These are the activations of a small neural network, seen along a few directions. Each row is one input.
In each table, some parts of the input vary, and every possible input appears once, in random order.
A made-up example of a description, with smaller parts first: ring(5) and (point or line(11) or (values(3) and line(4))).
Shared parts are said once, and a part with two or three values counts as separate values.

Other details of the inputs shift rows strongly along two fixed directions, in all tables alike. That doesn't count.
These rows show it; all are for the same input, with only those details redrawn:
[-25   0   2 -22   2  64 -15  -7  25  18  15  -2   2   6 -53]
[ -8   3 -62  -4   0 -29 -37  38  33   7  -1 -25 -29  10  36]
[ 28 -16  44  17  14  46  28 -26 -13 -49  25 -18  26  22 -40]

Rows:
R1: [ 20   6  22  22  17  39  35 -29 -33 -60  -7  -5  38  21 -59]
R2: [-13   3 -36 -16   6 -46 -18  35  12  17  -7 -11 -22 -28  55]
R3: [ 31 -18  69   9  19  30  39 -24 -27 -32  22  16  19 -10 -26]
R4: [ -9   2 -27   7 -15 -60 -22  32   3  31 -11   3 -34 -10  40]
R5: [-10   0 -50  -7 -17 -55  -6  24   7  16 -19  18 -27  -9  44]
R6: [ -9   3 -36 -16   4 -52 -14  40  14  21  -2  -4 -32 -19  46]
R7: [-35   4  32 -17 -11  34   0 -15  -5  42   1  14   4 -22 -43]
R8: [-12   3 -47  -4  -8 -43 -15  17   5  14 -24  18 -20 -18  61]
R9: [ -8   3 -62  -4   0 -29 -37  38  33   7  -1 -25 -29  10  36]
R10: [ 27   7  37  16  36  40  27 -14 -26 -57  12 -24  30  12 -59]
R11: [-11   4 -36 -11  10 -43 -19  33  13  21  -7  -5 -23 -29  59]
R12: [-30  13 -17 -13 -12  66  -5  -7   9   9 -10  13  13   5 -58]
R13: [-36   4  33 -11  -6  40  -3 -18  -5  45  -2  18   8 -26 -35]
R14: [-15  16   4 -33   3  48 -12 -25  35  27  30  -2   6  10 -52]
R15: [-13   6 -25   9  -7 -50 -28  24   1  29 -16  -1 -26 -20  55]
R16: [ -5   0 -33  -8   9 -43 -25  37  15  19  -3   9 -29 -23  56]
R17: [ -5  21 -49   6 -17 -53 -38  12  30  25   5 -26 -24  20  32]
R18: [  90  -28   31   93    5  -75   46   -8  -56 -118    9  -59   21   49
   58]
R19: [-18   2 -49 -10 -13 -49  -9  19   4  12 -25   7 -14 -19  55]
R20: [-25  -3  13 -22 -11  44   6 -21   3  30  -5  50   2 -16 -37]
R21: [-29  -3  13 -20  -8  46   3 -22   2  30  -6  51   7 -19 -32]
R22: [ 58 -25  21  53   0 -11  50 -30 -38 -95   3 -20  32  42  10]
R23: [ -7   3 -32  -8  10 -40 -25  35  14  17  -4   6 -28 -25  61]
R24: [ 20   1  49  37   1  41  24 -18 -32 -43  10 -23  30  19 -51]
R25: [-26   2  28 -29  13  52  -5 -11   6  31   8  24   2 -32 -27]
R26: [ 56   6  69 -11  14  42  33 -23  -3 -27  -5 -17  48  28 -23]
R27: [  88  -27   58   85   16  -84   54  -11  -70 -102    5  -26   20   13
   79]
R28: [ -3  17 -73  -8 -18 -47 -24   4  34  10  -4  -6 -17  22  37]
R29: [ 28  -2  41  19  19  51  30 -11 -21 -54  19 -22  29  12 -46]
R30: [-10   7 -52   7 -12 -51 -45  13  18  25  -1 -22 -24  26  30]
R31: [-26   1 -13 -24 -11  48 -10 -39  15  23   5  22  13  24 -54]
R32: [-33  27   3  -3   6  47 -21  -1   1  22  -7  -8   6   3 -75]
R33: [ 20 -16  76  29   5  23  32 -33 -38 -20  12  17  24  -5 -26]
R34: [ -3  26  35 -29 -15  49 -15 -11  23  49 -24  -2  24  18 -40]
R35: [ -6   1 -25  11 -12 -56 -27  30   5  30 -11   7 -33 -13  45]
R36: [ -3   4 -62 -13   6 -42 -41  21  30  16   8 -21 -25  19  35]
R37: [ 12 -12  74  20   2  20  38 -35 -41 -22   8  -3  32 -10 -27]
R38: [ 17 -15  52   8  -2  22  57 -38 -37 -34   5  22  28   1 -31]
R39: [-15   2 -51 -11 -14 -52  -5  21   4  13 -22   9 -19 -16  51]
R40: [-35   1  11 -24  -8  47  10 -26  -1  31 -10  37  14 -24 -29]
R41: [-18   0 -10  -9  -7   4  -2  -6   0  15 -14  36  -4 -17  15]
R42: [-27  -2  11 -25 -14  39  11 -19   1  30  -5  46   1 -13 -43]
R43: [ -2  22  12 -42 -17  57  -2 -19  28  34 -34  18  31  20 -35]
R44: [ 86 -27  55  77   9 -95  66  -5 -72 -99   8 -37  17  19  64]
R45: [-11   3 -28   6 -16 -62 -20  32   4  31 -10  -1 -33 -11  39]
R46: [ -3   0 -36 -13   3 -51 -18  40  15  20  -2   3 -35 -17  46]
R47: [  97  -32   47   61   25  -86   70    2  -60 -112   18  -32   14   13
   68]
R48: [-28   1  24 -36   7  43   5  -7   6  31  11  15   3 -30 -38]
What do these inputs look like to the network?
> values(3) and (point or line(5) or ring(10))
The inputs of R24 and R29 match in every part but the values(3) part. If R37 is changed in the same way as R24 into R29, which row does it become?
> R2
The inputs of R31 and R36 match in every part but the values(3) part. If R39 is changed in the same way as R31 into R36, which row does it become?
> R48
A walk changes only the line(5) part. It starts at R32 and steps to R24. List the rest of the walk in order.
> R18, R30, R17

Rows:
R49: [-46  20 -87 -29 -10 -64 -60  63  38  70 -25   5 -54 -35  72]
R50: [ 13 -15  96   3  12  68  54 -46 -40 -24  18  19  41 -13 -66]
R51: [ -94   22  -38  -64   -4  106  -64    6   62   92   18   18  -24  -13
 -101]
R52: [-96  18  -4 -70 -11  85 -51   0  47 122   7  51 -24 -47 -73]
R53: [ 42   2 -22  40   8 -69 -15  30  -1 -40   7 -58 -12  33  52]
R54: [-63  10  26 -48  -7  83 -14 -11  20  74   1  39   0 -37 -70]
R55: [-20  -8  55 -15  -9  70  24 -50 -13  17   5  40  28  -8 -65]
R56: [ 74  -4   5  59  15 -70  18  17 -28 -85   2 -68  12  40  55]
R57: [ 64 -17   8  52   4 -86  40  10 -43 -74 -13 -17   6   9  83]
R58: [ 33  -8 -23  29   0 -79   9  23 -20 -33 -21  -7 -10  -1  82]
R59: [ 64 -27  73  47   4 -16  75 -48 -63 -83  10   2  42  17   5]
R60: [ 63 -28  74  50   2 -13  73 -48 -60 -84   9   1  41  16   7]
R61: [ -1  18 -78   8 -17 -61 -46  34  30  15 -19 -35 -25  32  47]
R62: [-80  30 -31 -82  -5 109 -59   4  73  98   3  18  -9  -9 -89]
R63: [-14   7 -68  -2 -18 -76 -29  30  15  27 -23   8 -33 -10  76]
R64: [ 34 -21  58  25  13  -9  40 -17 -37 -39  20   0  14  -7   1]
R65: [-44  20  -6 -56  -5 104 -26 -18  48  54   1  18  13   9 -88]
R66: [-18 -11  70 -13   4  71  21 -33 -11  20  23  27  16 -22 -67]
R67: [-47  14 -84 -27  -9 -70 -63  62  42  75 -15   7 -62 -34  68]
R68: [ 63 -20  16  50  16 -83  36  14 -44 -73  -4 -25   4  -1  83]
R69: [  6  11 -87  -8 -10 -54 -36  31  41   5 -13 -25 -23  31  58]
R70: [-46  10 -83 -25 -10 -66 -65  62  42  73 -15   6 -61 -33  72]
R71: [-47  20 -88 -30  -9 -67 -59  63  39  71 -27   6 -55 -35  70]
R72: [ 65 -16   7  49   5 -88  41  10 -45 -73 -12 -16   6   9  80]
R73: [ 25   2  74  15   5  81  33 -49 -21 -36  12 -14  51  34 -89]
R74: [ 83 -17  -1  47  23 -67  23  11 -16 -94  19 -58   7  42  65]
R75: [-17   0  58 -16  -1  74  25 -40 -15  15   2  38  29 -16 -65]
R76: [ -48   18 -100  -28  -26  -73  -58   47   41   72  -33   18  -52  -19
   70]
R77: [ 34 -11  47  24   6  -6  45 -24 -39 -43  -4   9  25   0   2]
R78: [ 17  -8  53  14  13  89  40 -48 -23 -55  20  -3  46  26 -92]
R79: [-18   1  30 -11  13  94   8 -26   2 -12  22  -4  24   8 -92]
R80: [ 14 -12  50  16   7  85  41 -59 -22 -52  24  -1  46  33 -92]
What do these inputs look like to the network?
> line(4) and (values(3) or ring(5))
The inputs of R61 and R73 match in every part but the line(4) part. If R69 is changed in the same way as R61 into R73, which row does it become?
> R65
Which other rows agree with R53 in the line(4) part? List them by row number.
> R51, R52, R64, R66, R67, R70, R74
Change only the line(4) part in R52. List by row number the other rows that result.
> R49, R63, R75
Change only the ring(5) part in R75. List by row number the other rows that result.
> R57, R58, R72, R77
Change only the values(3) part in R79. List by row number the other rows that result.
> R56, R62

Rows:
R81: [  2  10 -11  -2  -4   3 -14   6  14   5  -5 -17   2  14   1]
R82: [ -7   2   2   1   6  -7 -11  10   2  11  10  -6 -11 -10   3]
R83: [  3   5 -18  -8  -3   0  -8   3  13   1  -3  -3  -2  15  -1]
R84: [ -2   7 -12   2  -4   0 -16   5   9   6  -4 -17   0  15  -3]
R85: [ -3   4  -2 -11  -6 -13   3  -2   1  16 -10  12   0  -6  10]
R86: [ -8  -3  -2  -1   4  -4  -7  13   2   7   2  -3 -11  -9   3]
R87: [ -3   5 -19   3  -6  -3 -10   3   8   2   0  -4  -5  13  -7]
R88: [ -9  -3  -1   1  -9  -8  -3   1  -5  14 -10  16  -5  -9  13]
R89: [-11   1 -22   1  -2  -2  -5  -1   4  -2   0   2  -5   1  -1]
R90: [ -2   5 -19   1  -4   0 -10   6   6   1  -6  -4  -3  12  -5]
R91: [-10  -2 -13   0  -1  -4  -4   6   1   3   6   1  -9  -6   1]
R92: [  8  -1  48   8   1  52  17 -36 -10 -14  15  -9  29  19 -58]
R93: [-10  -3  -1   2 -11 -11  -3  -3  -3  15  -5  16  -7  -9  12]
R94: [-10   0 -22   0   0   1  -6   2   3  -3  -5   2  -3   1   0]
R95: [-3 -3 -2 -7 -7 -8  0 -3  2 15 -7 17 -3 -7 17]
R96: [ -2   4   2  -4   9  -2 -10  14   6   9   4  -6  -7 -11   7]
R97: [-10  -2 -13  -2   1  -1  -4  10   0   2   1   1  -7  -7   2]
R98: [ -9  -3  -2   1   2  -7  -7  10   3   8   7  -3 -13  -9   2]
R99: [ 13  -8  63  -2  16  49  25 -29 -15 -14  23   3  25  -3 -45]
R100: [ -5   7  -1  -7  -7 -11   2   2  -1  14 -14  11   0  -9  10]
R101: [  99  -18   16   67   14  -88   43    0  -40 -110    5  -58   21   46
   79]
R102: [  1   7 -18  -3  -3   2  -8   7  11   0  -7  -3  -2  12  -2]
R103: [ -9   4  -1  -2  -9 -17   0  -2  -5  16  -8  11  -4  -9   5]
R104: [ -6   3 -22  -5   1   4  -4   2   7  -4  -6   3  -1   0   4]
R105: [ 11 -10  59   2  12  49  29 -25 -16 -19  16   4  23  -5 -45]
R106: [ -6   1 -13  -6   1   2  -2  10   5   1   0   1  -5  -7   6]
R107: [ -4   1 -22  -9   1   1  -3  -2   9  -3  -2   3  -2   3   5]
R108: [-2 -3 -2 -9  5 -4 -5 10  9  8  5 -2 -9 -7  7]
R109: [ -6   2   1   0   8  -4 -12  13   1  10   5  -6  -9 -10   4]
R110: [ 11 -11  62   5   0  46  35 -38 -24 -14   4  23  30  -4 -35]
R111: [ -8   4  -1  -4  -8 -14   0   2  -6  15 -13  10  -2  -9   7]
R112: [ -4  -2 -14 -10   2  -1  -2   6   7   2   4   2  -5  -4   6]
The inputs of R94 and R104 match in every part but one. If R109 is changed in the same way as R94 into R104, which row does it become?
> R96
What do these inputs look like to the network?
> line(4) and (values(2) or line(6))
Change only the line(4) part in R97. List by row number the other rows that result.
> R91, R106, R112
Change only the values(2) part in R110. List by row number the other rows that result.
> R100

Rows:
R113: [ 55  13  32  32  25 -45  19  21 -28 -53   5 -61  12  19   5]
R114: [ -2 -19  58  -9   3  40  -6 -25  12  31  31  18   1  -9 -12]
R115: [ -8  18  -4 -28 -12  26  30 -33  -7   1 -18  29  25  12 -56]
R116: [-21 -11 -12   8 -27  52   8 -39  -3  -7  -8  34  17  21 -43]
R117: [  42   21  -26   24  -17 -108    7   17  -15  -12  -35  -27   -3   29
   62]
R118: [-15  -3  26  21 -35  40  -8 -35  -4  22 -10  16  17  27 -40]
R119: [ 12  17  43 -27  18  53  -8   4  20  15   6 -33  22  10 -40]
R120: [-51  31 -70  -6 -40 -51 -53  20  22  76 -35   3 -29   5  16]
R121: [ 16   3 -67  42  19 -72  -3  43 -16 -66   0 -49 -22   7  46]
R122: [-45  14 -65   6 -11  -9 -83  58  42  54  -8 -32 -47   3  18]
R123: [ 35   2  23  59  17 -41  10  12 -39 -58  10 -60   7  17   3]
R124: [ 48 -41  16  23  21 -26  33 -15 -15 -64  31   6   1   2  56]
R125: [  6  -3  63 -34   7  24  12 -21  12  36  25   9   8 -17 -20]
R126: [ 43 -12 -63  23 -14 -62   0   4   8 -50 -25  -2   0  35  92]
R127: [-26  26 -89 -58  14  -2 -50  60  64  36 -13 -20 -28  -6  26]
R128: [-41  35 -94 -43  12 -22 -45  64  44  34 -13 -18 -38 -13   0]
R129: [  6   1  37  -1  13  70 -26  -2  21  10  13 -24  14  16 -33]
R130: [  5   9   1 -43 -11  45  26 -38  14   0 -18  27  34  18 -31]
R131: [-21 -10  -8  13  10  74  -9  -2   6 -24  17  -7   2   7 -55]
R132: [-58  11 -45 -15 -15 -58 -52  33  19  80   9   4 -55 -34  23]
R133: [  3   1  34  -2 -23  49  -9 -39  15  24 -12  16  27  29 -21]
R134: [-21 -23  50  13  -9  32  -6 -22  -8  27  33  17  -9 -10 -31]
R135: [ -7   5  58 -21   5   5  16 -16  -9  36  26  10  -1 -24 -45]
R136: [ 28 -45   8  46  10 -34  34 -12 -34 -67  33   5  -9   0  37]
R137: [ -1  -7   0 -12  22  84 -10  -4  24 -20  16  -6  14  10 -35]
R138: [ 22 -27   7  36  16 -56  46 -14 -48 -63  31  -1  -6 -13  22]
R139: [ 11  18  39 -28 -18  33  10 -35  13  31 -21   8  33  23 -28]
R140: [ 55 -25  21  -3  25 -42  52 -10 -16 -58  25  -1   8  -6  48]
R141: [-54  20 -15 -15 -15 -23 -41  65  -1  84 -65  41 -32 -80  70]
R142: [ 42 -16  16  11  23 -61  56  -5 -36 -58  26  -1  -1 -13  23]
R143: [-30  -9  40 -10  10  51  31   7 -40   7 -45  66  16 -74  -2]
R144: [-27   7 -13  -2 -20  31  21 -41 -17  -3 -11  29  20  10 -57]
The inputs of R126 and R133 match in every part but one. If R121 is changed in the same way as R126 into R133, which row does it become?
> R123
What do these inputs look like to the network?
> values(2) and (point or (values(3) and ring(5)))
A walk changes only the ring(5) part. It starts at R137 and steps to R127. List the rest of the walk in order.
> R128, R121, R131
